These are the activations of a small neural network, seen along a few directions. Each row is one input.
In each table, some parts of the input vary, and every possible input appears once, in random order.
A made-up example of a description, with smaller parts first: ring(5) and (point or line(9) or (values(3) and line(6))).
Shared parts are said once, and a part with two or three values counts as separate values.
In the rows, 128 means zero.

Other details of the inputs vary at random and push rows far along three fixed directions, the same in every table; ignore that.
These rows show it; all are for the same input, with only those details redrawn:
[120 184  90 115 136 147 152 121 111 117 137 183]
[129 135  86 113 110 133 123 132 147  87 151 168]
[105  79 113 137 102 104 129 135 143 111 109  92]
[130 143  97 106 116 138 113 134 142  92 156 174]
[120  57 121 127  90 104  92 146 170  93 130  89]
[104  77 115 136 105 109 124 136 141 114 110  94]
[102  78 116 136 104 108 125 135 142 113 110  94]
[106 153 140 127 161 132 144 130  93 173 101 120]

Rows:
x1: [101 120  90 165 104 123 186 107 105 122  66 116]
x2: [ 84 144 117 155 147 146 172 121 112 145  86 134]
x3: [115  55 139 143 101 121 111 138 204  98 138  96]
x4: [141 165 123  83 155 144  93 133 133 116 173 172]
x5: [103 103 140 171 134 115 150 114 106 153  58  86]
x6: [144 165 126  90 145 146  91 142 133 120 167 180]
x7: [105 127  92 159  98 108 181  96  95 116  70 110]
x8: [145 142 106 101 110 125 129 118 146 101 173 171]
x9: [136  73 149 115 107 114  90 142 181 114 156  94]
x10: [139 109 152 149 120 115 120 116 147 133 116 117]
x11: [123  78 136 155  97 116 134 117 153 117 104 105]
x12: [155 147 190 136 204 165 107 221  66 132 210  55]
x13: [115  78 125 147  99 110 146 133 165 122 117  97]
x14: [146 170 177 112 182 116 107 118  62 193 100 114]
x15: [165  79 153 122  88  96  80 128 160 109 141  99]
x16: [128 136  91 134 113 145 118 126 157  85 144 175]
x17: [141  75 153 137 106 116  84 139 185 116 145 107]
x18: [102 181  98 128 152 172 152 120 136 112 133 186]
x19: [123 156 154 138 148 136 155 119 106 184 104 122]
x20: [137 105 147 130 118 109 120 127 137 143 131 107]
x21: [ 75 120  89 162 121 135 193 116 126 123  79 109]
x22: [117 156 139 131 156 127 139 123  86 173  99 119]
x23: [110  70 155 153 119 114 129 135 169 139 114  88]
x24: [122 148 123 128 140 119 154 105  68 154  89 121]
x25: [151  80 141 129 101 109  65 141 161 102 125 102]
x26: [ 98 143 103 135 142 120 176 114  87 147  97 125]
x27: [141 142 103 125 117 148 105 124 146  87 140 182]
x28: [147 186 107 126 121 151 161 106 120 123 133 188]
x29: [145 171 186 152 205 169 162 192  49 156 201  56]
x30: [151 120 153 123 119 115 117 123 123 145 123 114]
x31: [123 177  95 109 132 149 173 100 119 121 152 175]
x32: [127 144  99 102 126 148 113 133 150  91 160 171]
x33: [ 95 118 100 156 103 115 206 105 121 134  94 112]
x34: [152 143 182  97 179 114  65 141  99 183 138 108]
x35: [133 148 137 129 133 114 170  97  81 163 102 122]
x36: [136 138  85 124 106 143 115 128 149  89 147 170]
x37: [164 151 115 118 100 139 117 115 149  98 152 178]
x38: [166 126 233  95 190 115  32 160  96 214 119  79]
x39: [131 152 121 140 121 108 180  88  83 150  97 124]
x40: [168 166 131  90 133 132 100 118 128 129 181 175]
x41: [152 145 171  98 164 150  87 150 159 152 168 147]
x42: [132 143  99 110 121 151 112 140 153  96 153 178]
Q: Describe the family of inputs behind these rows.
A: values(2) and (point or (line(4) and line(5)))
Q: The inputs of x26 and x8 match in every part but the values(2) part. If x14 is changed in the same way as x26 into x8, which row does it become?
A: x39
Q: Change only the line(4) part in x9. List by row number the other rows that result.
A: x3, x31, x41
Q: Change only the values(2) part in x31. List by row number the other rows that result.
A: x4
Q: A walk changes only the line(5) part. It starts at x32 and steps to x6. List the rest of the walk in order.
A: x22, x38, x7

Rows:
x43: [107 123 124 129 140 132 128 136 124 135 124 122]
x44: [132 127 122 124 131 124 135 136  99 127 136 105]
x45: [123 131 129 134 131 132 131 127 117 124 121 115]
x46: [137 124 132 130 118 129 130 116 136 153 109 132]
x47: [129 126 125 127 137 127 130 133 106 124 124 112]
x48: [133 132 126 128 126 125 141 134 105 127 138 105]
x49: [121  48  60 138  43 103 120 119 182  63 112 117]
x50: [123 124 123 108 119 122 128 123 122 143 103 130]
x51: [118 129 133 133 134 128 141 135 132 136 132 119]
x52: [105 122 122 130 146 133 126 132 132 133 113 129]
x53: [127 131 137 137 136 133 132 124 127 125 117 118]
x54: [125  45  92 134  48  97 131 113 191  61 127 116]
x55: [124 123 135 134 134 130 147 133 130 138 137 120]
x56: [123 126 133 126 129 110 126 112 118 135 119 128]
x57: [125 131 136 136 139 133 130 122 130 125 114 120]
x58: [130 131 129 131 132 128 134 131 113 125 126 111]
x59: [184  92 145 101 100 113  27 135 192  79 200 153]
x60: [121 194  22 103  86 154 187  87 125  54 144 250]
x61: [123 130 131 135 136 133 129 126 122 123 115 119]
x62: [121 125 125 130 144 131 122 126 119 123 109 121]
x63: [133 129 128 128 118 125 127 120 136 152 107 130]
x64: [113 123 122 127 139 128 133 139 120 135 128 120]
x65: [131 127 138 139 131 137 138 121 122 127 126 116]
x66: [133 132 135 134 131 128 138 128 118 126 128 111]
x67: [127 132 135 136 131 132 134 125 122 125 124 114]
x68: [133 132 140 150 119 133 130 152 118 134 117 125]
x69: [106 122 123 131 143 133 128 133 129 133 117 127]
x70: [131 126 123 126 136 124 133 134 104 124 127 111]
x71: [118 128 126 127 130 125 142 141 119 139 141 112]
x72: [130 132 133 141 126 110 126 109 122 135 121 126]
x73: [125 127 136 129 127 111 132 108 123 135 121 129]
x74: [131 131 128 130 132 124 137 133 110 125 129 110]
x75: [136 127 141 152 118 138 135 148 118 135 119 128]
x76: [132 124 137 117 115 127 138 117 134 147 109 131]
x77: [115 123 138 139 139 138 138 127 142 137 123 128]
x78: [130 126 138 140 135 138 137 119 128 125 119 121]
x79: [130 125 140 138 139 137 132 119 131 127 116 122]
x80: [121 129 130 130 129 125 147 138 124 139 143 113]
x81: [123 126 126 129 137 131 125 129 110 124 120 115]
x82: [156 179 130  87 153 153  91 150 137 120 193 189]
x83: [125 128 130 112 116 122 129 123 129 146 105 128]
x84: [133 201  42 104  81 161 183  92 139  71 146 242]
x85: [116 124 138 137 135 137 139 128 136 138 130 123]
x86: [125 128 122 134 130 109 119 112 110 132 116 128]
x87: [196  88 165  81 110 120  13 172 185  83 224 116]
x88: [121 126 133 115 124 114 130 120 126 140 111 130]
x89: [115 123 120 126 139 125 137 140 118 134 131 119]
x90: [135 132 132 137 123 116 127 116 130 143 111 129]
x91: [121 122 126 122 132 110 123 112 112 134 117 129]
x92: [131 131 126 134 123 116 123 118 125 141 109 129]
x93: [119 128 132 132 134 125 144 137 130 136 135 118]
x94: [137 127 136 137 130 132 143 124 118 127 130 114]
x95: [108 128 129 133 135 132 132 135 131 136 126 121]
x96: [110 128 134 136 142 133 132 129 144 136 117 127]
x97: [124 127 137 118 123 115 136 117 132 140 112 131]
x98: [111 128 135 137 139 134 134 131 141 136 121 125]
x99: [112 129 135 135 135 133 136 132 136 137 128 121]
x100: [114 128 127 131 134 128 138 137 127 135 130 119]
x101: [127 127 125 144 122 132 125 155 106 129 112 128]
x102: [174 160 213  82 193 144  55 167 123 191 193 131]
x103: [139 126 135 139 123 121 130 113 131 145 114 131]
x104: [107 127 129 134 139 133 131 133 136 134 119 126]
x105: [114 123 137 138 142 138 136 125 145 137 119 129]
x106: [130 122 139 131 127 115 136 105 124 137 123 131]
x107: [130 127 119 131 127 116 120 119 118 139 107 130]
x108: [129 131 134 147 119 133 126 155 113 133 115 125]
x109: [136 173 117 100 153 147 126 142 107 136 169 165]
x110: [122 126 125 131 140 132 125 127 115 122 113 120]
x111: [122 124 135 136 134 133 145 131 133 138 134 121]
x112: [106 127 127 134 142 133 130 131 139 134 115 128]
x113: [138 127 135 136 130 129 145 126 116 127 133 113]
x114: [166 184 120  85 135 154  83 130 140 133 162 204]
x115: [140 128 135 133 126 130 147 127 111 130 142 107]
x116: [143 177 136 108 162 153 106 128 119 127 142 167]
x117: [141  46 112 139  69  99 104 141 178  60 150  80]
x118: [127 131 129 137 127 110 121 112 117 135 119 126]
Q: Describe the family of inputs behind these rows.
A: line(4) and (point or ring(6) or (values(2) and line(6)))
Q: The inputs of x67 and x65 match in every part but the line(4) part. If x51 is changed in the same way as x67 into x65, which row does it become?
A: x111
Q: The inputs of x104 and x98 match in every part but the line(4) part. If x92 is changed in the same way as x104 into x98, which row does it become?
A: x90
Q: Change only the values(2) part in x113. List by row number the other rows that result.
A: x55
Q: Change only the line(4) part in x49. List by row number the other rows that result.
A: x46, x63, x114
Q: A walk changes only the ring(6) part. It starts at x76 and steps to x46. List the rest of the walk in order.
A: x103, x59, x106, x54
Q: Change only the line(6) part in x57. List by row number the other rows that result.
A: x53, x66, x67, x87, x117
